Each row below holds a small network's activations on one record, seen along a few directions.
Each row is followed by the record's values for the fields N, G, E, B, T, H.
Not every record has every field; a missing one is left out.
The largest differences between rows may come from other fields.
In the rows, 500 means zero.
Strong random noise was added to every row along 21 fixed directions; ignore it. To show where, here is one row again and again, with new noise each time:
[603 574 414 700 573 263 720 443 474 557 563 641 315 316 330 494 361 144
 392 276 487 571 585 506 222 605 349 395 584 461 370 447 407 570 732 399]
[645 572 519 575 491 536 492 477 376 496 633 516 502 516 453 501 484 457
 444 474 564 553 510 431 556 605 442 649 665 431 591 523 489 572 543 527]
[640 523 464 268 424 507 470 848 526 236 370 657 312 757 423 521 360 555
 389 387 588 509 553 582 385 599 444 393 689 196 461 761 330 512 558 606]
[446 495 520 396 553 459 478 539 177 356 658 739 812 602 539 434 651 507
 151 423 255 649 248 259 549 502 346 535 612 771 476 237 493 511 531 594]
[300 428 540 416 636 452 508 450 431 450 602 657 595 611 665 430 450 439
 634 450 391 421 425 573 533 563 454 605 409 486 390 670 514 538 342 654]
[603 476 603 623 533 416 478 439 404 515 492 571 519 358 529 433 399 502
 573 634 340 480 529 421 491 597 410 503 590 388 450 452 462 687 273 635]
[511 390 327 606 494 453 458 399 460 563 690 404 553 707 488 586 475 595
 480 672 394 579 451 575 649 421 228 278 494 574 277 549 786 412 452 380]
[557 405 503 517 476 402 545 590 431 480 286 642 347 262 529 493 334 541
 494 640 387 529 540 460 330 527 689 276 686 371 462 513 385 574 485 529]
[399 537 471 648 588 577 584 400 609 680 400 575 597 228 498 583 509 208
 597 697 347 416 480 603 653 408 691 444 491 391 387 681 673 521 242 532]
[492 440 466 443 423 521 531 791 626 548 588 515 348 548 420 511 275 872
 433 537 840 375 486 368 428 370 509 463 817 617 787 553 313 657 526 508]
[508 586 634 665 550 600 305 570 515 402 327 589 407 436 516 564 411 429
 441 667 576 431 364 372 647 497 559 466 540 413 500 390 484 539 334 418]
[440 716 536 326 665 591 653 484 646 532 531 648 538 250 494 759 337 269
 713 460 235 289 372 673 499 398 793 507 577 424 602 680 518 653 214 618]
[602 775 423 534 421 428 517 438 485 475 407 561 433 509 336 666 557 373
 479 249 487 512 563 511 557 416 513 419 413 633 577 544 472 408 654 317]
[547 515 532 651 374 249 540 390 392 676 549 522 351 438 674 416 395 520
 822 547 549 633 544 516 477 614 480 625 450 453 553 640 548 585 557 402]
[461 348 419 579 485 449 610 460 409 537 625 423 416 415 467 386 447 478
 642 562 510 498 552 634 578 498 424 586 500 575 447 450 590 490 414 462]
[519 490 501 397 488 579 630 404 624 548 657 395 469 594 426 701 476 318
 304 469 409 550 329 474 504 476 426 297 708 600 366 439 501 522 632 326]
[410 584 319 559 487 431 325 488 407 376 426 655 521 424 557 418 179 651
 444 562 686 530 152 223 359 582 402 456 590 533 611 327 634 569 631 468]
[550 589 650 564 426 594 583 571 566 566 505 488 608 528 502 459 831 454
 368 397 498 498 649 348 493 375 377 473 492 712 466 458 429 557 355 442]
[629 598 505 447 457 560 378 378 509 122 416 482 250 528 571 433 527 663
 472 354 593 340 565 404 629 572 407 569 595 461 589 469 389 516 370 685]
[413 531 465 354 508 582 323 379 519 262 540 417 477 791 579 703 571 821
 482 484 432 238 468 506 679 278 419 272 563 735 358 578 442 406 343 456]
[602 420 479 444 597 640 540 319 653 588 507 328 464 224 553 499 498 681
 575 595 449 417 754 596 459 484 722 553 455 400 762 361 621 460 427 723]
[484 481 371 506 470 440 421 484 336 377 358 566 551 342 606 329 422 592
 601 581 453 485 415 456 598 562 544 594 587 365 523 602 550 534 435 699]
[470 377 619 645 638 578 326 446 567 522 507 367 520 654 618 421 607 734
 420 430 622 411 609 320 801 464 440 547 375 588 665 560 397 473 501 630]

[589 440 745 318 583 674 601 395 624 470 606 324 478 426 461 552 472 446
 494 523 362 351 608 545 385 634 560 569 702 375 484 322 303 670 316 679] => (N n2; G g2; E e1)
[588 292 694 581 638 524 385 744 568 674 492 592 655 651 286 490 465 404
 183 710 473 628 589 528 629 591 435 530 460 212 518 367 417 484 518 637] => (N n1; G g2; E e1; B b4; T t2; H h2)
[536 583 527 382 326 523 519 337 489 445 469 355 602 562 575 430 636 619
 552 296 503 524 458 297 449 529 389 515 455 702 571 482 414 589 596 505] => (N n2; G g1; E e1)
[524 375 603 440 507 555 507 548 681 518 342 442 647 567 395 389 630 491
 362 480 301 521 579 436 592 478 267 330 232 601 433 308 516 529 281 611] => (N n2; G g1; E e1; B b3; T t2; H h2)
[554 676 486 532 495 421 589 431 353 476 527 565 581 330 556 475 603 407
 569 253 378 549 388 377 604 493 567 645 585 611 654 620 448 610 511 565] => (N n1; G g1; E e2; B b3; T t2; H h2)
[518 645 600 418 401 547 499 241 531 449 590 411 354 599 437 580 513 372
 719 407 650 335 631 691 502 595 496 740 504 456 427 558 393 498 463 399] => (N n1; G g2; E e1; B b3; T t2; H h2)
[473 495 561 476 456 714 633 517 515 474 572 514 516 465 467 432 484 400
 494 484 598 403 448 341 445 600 479 556 823 511 460 686 395 741 269 576] => (N n2; G g2; E e2; B b4; T t2; H h2)
[345 304 577 395 550 500 416 369 386 518 577 436 591 673 476 563 332 589
 572 637 405 442 412 540 410 558 487 390 435 611 314 384 447 481 515 387] => (N n1; G g1; E e1; B b4; T t2; H h1)
[603 486 471 532 419 367 599 501 508 575 446 411 491 481 383 526 563 413
 428 474 328 671 535 505 487 465 423 285 439 575 405 377 516 454 621 387] => (N n2; G g2; E e1; B b3; T t2; H h2)
[580 618 587 604 687 690 370 519 567 387 441 402 502 459 358 667 498 373
 437 430 423 327 497 521 583 410 486 411 440 487 423 358 463 491 365 409] => (N n1; G g2; E e1; B b3; T t1)
[465 496 621 453 650 639 642 577 475 303 630 580 269 520 556 581 626 336
 309 209 515 546 445 434 554 484 663 488 533 716 644 426 389 424 561 445] => (N n1; G g1; E e2; B b2; T t2; H h2)
[438 379 572 414 549 529 428 521 566 385 306 546 667 535 333 450 495 560
 337 489 337 442 521 406 500 495 384 323 309 572 471 230 461 495 320 643] => (N n1; G g1; E e2)
[356 367 517 395 493 491 374 402 516 410 512 674 420 640 625 558 399 729
 331 623 575 475 298 362 672 502 611 463 671 570 613 499 451 479 490 602] => (N n1; G g2; E e2; B b3; T t2; H h2)
[577 528 359 586 522 571 446 621 379 445 611 534 639 559 283 437 373 632
 378 567 679 459 529 406 399 552 347 520 677 446 553 506 530 569 504 617] => (N n2; G g1; E e1; B b4; T t2; H h2)
[510 606 604 490 405 443 479 407 687 714 450 560 515 410 602 523 453 530
 546 630 526 527 456 385 413 539 544 544 499 472 621 460 506 628 494 509] => (N n1; G g2; E e1; B b4; T t1)
[621 337 729 601 397 533 662 297 444 500 458 396 227 451 529 405 596 380
 651 418 395 638 713 438 634 690 539 467 375 618 534 455 419 547 325 442] => (N n2; G g2; E e2; B b3; T t2; H h2)
[473 685 469 567 608 414 611 554 757 435 531 598 238 376 559 631 658 360
 419 349 494 355 585 661 474 260 523 423 441 570 466 428 538 384 418 453] => (N n1; G g2; E e1; B b2; T t1)
[370 267 569 537 441 561 318 434 611 563 343 431 522 694 458 466 327 659
 492 764 633 494 441 420 636 552 437 348 358 494 470 433 555 469 422 461] => (N n2; G g1; E e2; B b1; T t2; H h2)
[406 437 419 648 522 489 470 390 505 615 521 535 469 475 644 419 449 553
 593 556 653 585 573 466 211 553 469 430 333 527 431 507 712 436 597 335] => (N n1; G g2; E e2; B b4; T t2; H h1)
[544 505 485 474 631 504 546 703 499 731 659 507 616 571 764 596 505 634
 643 573 389 618 614 589  98 457 547 317 493 382 412 786 658 531 566 407] => (N n2; G g1; E e2; B b4; T t2; H h2)
[655 565 626 387 398 350 408 341 556 520 610 372 195 634 562 710 403 584
 622 666 531 434 621 756 443 587 518 562 663 278 406 439 374 452 598 364] => (N n1; G g1; E e1; B b2; T t2; H h2)
[416 559 422 377 414 611 327 550 520 257 102 534 700 471 553 322 627 461
 345 454 512 462 357 341 455 511 468 435 475 380 335 495 454 459 543 615] => (N n1; G g2; E e1; B b1; T t2; H h2)
[544 558 494 397 556 552 331 597 520 556 365 532 672 518 300 678 225 606
 574 602 368 468 390 544 605 476 597 431 396 380 699 467 540 544 401 533] => (N n2; G g2; E e2; B b1; T t2; H h2)
[539 268 614 350 495 553 616 343 521 550 524 341 457 423 429 534 452 637
 592 623 298 261 719 595 497 518 583 403 801 491 373 600 205 658 265 651] => (N n1; G g1; E e2; B b4; T t2; H h2)
[453 585 366 452 593 422 508 416 532 366 483 682 507 411 697 482 469 514
 433 466 349 526 307 407 508 529 530 426 587 405 533 597 648 512 446 742] => (N n2; G g2; E e2; B b4; T t2; H h2)
[627 587 487 596 604 299 354 752 468 508 703 499 406 616 463 659 363 698
 516 610 447 534 481 667 425 317 289 433 372 557 509 166 614 417 520 303] => (N n1; G g2; E e1; B b3; T t1)
[343 449 264 640 607 595 413 635 371 331 401 687 527 474 476 375 543 432
 265 530 651 503 437 469 536 476 492 465 536 473 382 533 650 320 517 495] => (N n2; G g2; E e2; B b2; T t2; H h2)
[420 640 485 536 409 250 461 368 423 539 337 764 620 565 389 496 595 298
 269 323 473 574 403 374 706 512 482 590 442 566 523 551 323 448 750 534] => (N n2; G g2; E e2; B b1; T t1)
[598 660 510 557 677 604 387 701 324 519 402 579 792 331 395 510 519 609
 370 405 431 542 569 334 268 448 661 470 348 581 763 289 486 471 648 521] => (N n2; G g1; E e1; B b4; T t2; H h1)

Which values does each new row have?
[638 519 488 442 338 309 424 315 496 537 356 583 470 524 528 509 496 703
 589 606 333 630 675 506 390 563 438 331 282 479 517 445 593 463 488 554] => (N n1; G g1; E e1; B b4; T t2; H h2)
[296 681 437 575 465 667 425 454 593 568 591 509 517 550 554 628 444 569
 684 632 781 270 321 474 761 363 617 638 616 605 632 779 639 538 263 424] => (N n2; G g1; E e2; B b2; T t2; H h2)
[424 517 615 744 599 357 441 375 413 451 579 609 393 421 675 526 415 527
 490 543 445 394 278 206 506 453 359 344 680 724 344 468 334 716 390 400] => (N n1; G g1; E e2; B b4; T t2; H h2)
[444 479 525 560 431 470 506 500 547 586 340 411 699 363 486 317 644 281
 354 580 535 463 369 395 753 522 497 704 697 317 386 613 301 580 628 689] => (N n2; G g1; E e1)
[646 515 597 499 423 501 477 792 443 579 493 547 553 670 585 514 699 441
 312 516 491 835 548 460 360 546 481 434 456 386 482 448 591 392 695 333] => (N n1; G g2; E e1; B b2; T t2; H h2)
[346 257 560 372 549 481 532 771 265 630 660 694 837 879 370 495 439 427
 355 397 386 707 296 464 728 558 480 567 522 555 538 798 389 530 615 539] => (N n1; G g2; E e2; B b1; T t2; H h1)
[552 484 497 512 352 460 484 625 400 534 509 504 450 483 558 440 662 677
 443 603 601 556 587 497 581 398 570 635 648 575 571 465 455 425 537 444] => (N n1; G g2; E e2; B b3; T t1)
[559 452 559 520 426 712 451 644 564 388 546 258 400 671 350 453 507 407
 469 563 717 460 450 569 701 553 323 635 553 417 443 393 530 479 420 383] => (N n2; G g1; E e2; B b2; T t1)
[289 232 445 429 525 556 567 293 425 383 459 689 458 440 478 301 337 479
 485 432 458 530 362 361 676 714 533 554 401 660 642 479 556 542 337 728] => (N n1; G g2; E e1; B b4; T t1)
[292 205 561 309 409 607 622 308 645 517 522 248 421 439 505 211 439 460
 572 489 685 450 442 508 635 688 526 795 465 609 620 272 420 513 555 574] => (N n2; G g2; E e1; B b4; T t2; H h1)
[577 444 587 575 600 711 544 670 376 447 525 547 401 515 436 462 491 506
 650 418 597 435 788 565 360 592 611 547 449 451 562 683 429 556 301 511] => (N n2; G g1; E e1; B b4; T t2; H h2)
[706 645 487 338 178 308 610 393 597 592 593 464 437 685 547 539 640 380
 568 583 370 792 566 722 358 613 224 515 432 353 299 429 744 451 553 362] => (N n2; G g2; E e1)
[333 483 259 849 679 493 466 143 406 525 642 682 381 315 558 475 347 362
 533 631 698 484 485 534 548 585 554 592 399 474 499 520 862 368 468 512] => (N n2; G g2; E e2; B b1; T t2; H h2)
[370 549 509 479 559 292 465 539 680 770 530 844 531 701 262 673 319 365
 408 573 617 445 613 745 532 477 513 588 350 382 549 585 471 397 551 493] => (N n1; G g2; E e2; B b3; T t2; H h2)
